These are the activations of a small neural network, seen along a few directions. Each row is one input.
In each table, some parts of the input vary, and every possible input appears once, in random order.
Descriptions start from the smaller parts, as in this example, which fits no table here: one of 5 places around a ring, together with either a single point or one of 11 places around a ring or (one of 3 separate values, together with one of 4 places along a line).
Shared parts are said once, and a part with two or three values counts as separate values.
In the rows, 128 means zero.

Other details of the inputs shift rows strongly along three fixed directions, in all tables alike. That doesn't count.

Table:
r1: [127  86 135 220  99 119  71 146 202  94 122]
r2: [147  74  73 112 216 102  47  79 142 108 201]
r3: [130 132 182 209  72 134 135 138 188 108  88]
r4: [117 174 156  50 150 170 215 142  49 187 134]
r5: [145 143 163  78 156 136 159 108 134 138 103]
r6: [114 104 112 134 139 125  74 150 140  89 165]
r7: [172 109 171 113 178  98 122  98 220 126  87]
r8: [148 183 157  90 112 146 223  90 119 159  87]
r9: [116 189 111  78  92 151 193 138  29 152 130]
r10: [119 151 157 210  57 129 142 164 139 145  80]
r11: [ 75 117  74  92 126 139  92 192   5 119 218]
r12: [100 129  58 135  88 115  93 173  45 116 178]
r13: [102 138 142 196  53 135 126 149 116 117 108]
r14: [150 105 148 152 156 114 111 120 196 125 103]
r15: [124 153 108 154  87 127 151 150 101 144 122]
r16: [145  89  70  93 184 107  99  81 152 118 153]
r17: [127 154 173 101 125 157 181 119 129 140 120]
r18: [135 147 163 156  93 119 137 127 161 124  79]
r19: [ 98 103  97 200  79 128  74 157 117 109 142]
r20: [167 118 163  45 225 139 171  64 192 153 113]
r21: [129  90  76  72 200  98  72 104 113 117 157]
Each input here is: either a single point or (one of 4 places along a line, together with one of 5 places around a ring).
Start at r11 and move only the place on the line of 4, one step at a time. The first step leads to r7. Which rows follow, in order?
> r21, r12

Table:
r22: [146  97 101 123 175  92 108 119 155 139 140]
r23: [139 105  84  83 174  86  72 118 109 115 167]
r24: [113 158 160 179  33 144 173 156 144 124 108]
r25: [112 133  72  59 156 151 175  97  24 164 176]
r26: [109  98  50 144 149 117  83 125 109 117 177]
r27: [134 100 115  93 189 126 121 124 130 150 159]
r28: [171 104 115  99 215  95 130  75 212 147 110]
r29: [159  96 156 138 188 101  69 103 241  95 125]
r30: [167 103 123 106 190 105 118  47 175 127 130]
r31: [110 125 148 186  81 143 105 143 133  99 150]
r32: [ 99 106 109 117 140 127  72 168  73 106 196]
r33: [147 168 141  93 156 137 181  84  98 166 112]
r34: [165 135 190 110 174 136 170  90 197 162  60]
r35: [124 107 119 145 138 142  98 107 114 120 168]
r36: [121  71 109 157 149 130  80 102 154 104 141]
r37: [ 84 100  48 152 116 129  69 146  47 111 171]
r38: [ 90 103 116 179 100 142  76 161 130  89 139]
r39: [138 126 136 238  81  97  80 150 184 113 111]
r40: [139 122 158  82 176 127 155 127 158 144 128]
r41: [130 156 144  65 132 144 168  94  88 131 140]
r42: [120 107  54  64 165 115  91  87  58 107 194]
r43: [148 138 167 225  35 139 150 186 148  99  72]
r44: [155 144 174 138 149 141 172 117 194 165  90]
r45: [126  75 112 142 155 124  83 108 196  90 160]
r46: [145 159 152  66 135 117 184 117 101 166  78]
r47: [130 158 161  79 156 162 196 110 134 153 117]
r48: [141 120 101 146 135  97  78 105 167  97 134]
r49: [ 93 144 122  78 109 136 143 171  31 138 139]
r50: [183 145 173 105 147  92 180 101 221 156  64]
r51: [145 106 121 175 132  90  77 134 152 121 138]
r52: [116 167 139 162  58 135 160 144 113 135  77]
r53: [133 149 141  44 153 129 176 135 108 155 132]
r54: [152 108 114 136 130 103 125  88 203 113 115]
r55: [130 138 186 172  92 137 156 155 139 155  81]
r56: [135 164 182 187  87 153 154 130 147 148 102]
r57: [162 131 134 142 137  89  98 109 195 116 103]
r58: [111 161 154 128  81 144 156 140 123 128  89]
r59: [106 164 119  86 111 146 164 163  78 145 142]
r60: [115 152 137 139 115 167 173 137 104 161 131]
r61: [138  98  97  86 186 109  93  95 200  97 146]
r62: [115  91  91 162 124 101  74 152 104 119 140]
r63: [123 174 152 112  96 143 153 131 106 130 123]
r64: [135 142 166 116 150 157 173  98 139 158  83]
r65: [149  95  84 147 134 122  72 153  97  70 179]
r66: [155 137 169  93 170 131 152 109 128 164 123]
r67: [112  99 153 195  89 134 101 135 179  90 110]
r68: [130  87  78 109 187 104  77 103 131 125 135]
r69: [114 160 100 117 102 125 155 157  83 146 131]
r70: [114 106  38  68 175 113  96 107  94 114 182]
r71: [ 88 116 128 180  90 139  87 185 116 101 134]
r72: [ 83  94 112 166  95 129  68 196  86  98 161]
r73: [140 127 150  69 145 135 163  79 146 128  97]
r74: [ 84 160 148 200  41 159 145 216  94 129 136]
r75: [118 116 113 174  70 115 111 125 138 102 107]
r76: [147 132  82  37 170 162 177 140  27 137 174]
r77: [ 85 176 104 133  48 144 150 187  15 148 120]
r78: [141 174 170  89 130 130 164 125 134 142 104]
r79: [118 167 144  96 138 166 165 138  45 173 145]
r80: [154 131 151 107 148 131 183  66 144 155  76]
r81: [149 122 174 191  90  89  87 153 219  94 104]
r82: [126 147 164 173  81 165 184 130 133 154 115]
r83: [101 158 142 117  85 141 153 166  83 133 103]
r84: [103 110 116 169 124 131  65 145 136  87 170]
What do these inputs look like to the network?
> one of 3 separate values, together with either a single point or (one of 4 places along a line, together with one of 5 places around a ring)
Changing only the choice among 3 separate values turns r44 into r79. The same change can be made to r25. Which row results?
> r30
Changing only the choice among 3 separate values turns r27 into r55. The same change can be made to r61. Which row results?
> r58
Which other rows does r43 become when the choice among 3 separate values takes its other values? List them by row number.
> r65, r76
Which other rows does r69 become when the place on the ring of 5 takes its other values? List them by row number.
> r28, r44, r59, r74
Which other rows does r28 become when the choice among 3 separate values takes its other values? List them by row number.
> r39, r68
Which other rows does r68 become when the place on the line of 4 takes its other values? List them by row number.
> r37, r62, r80
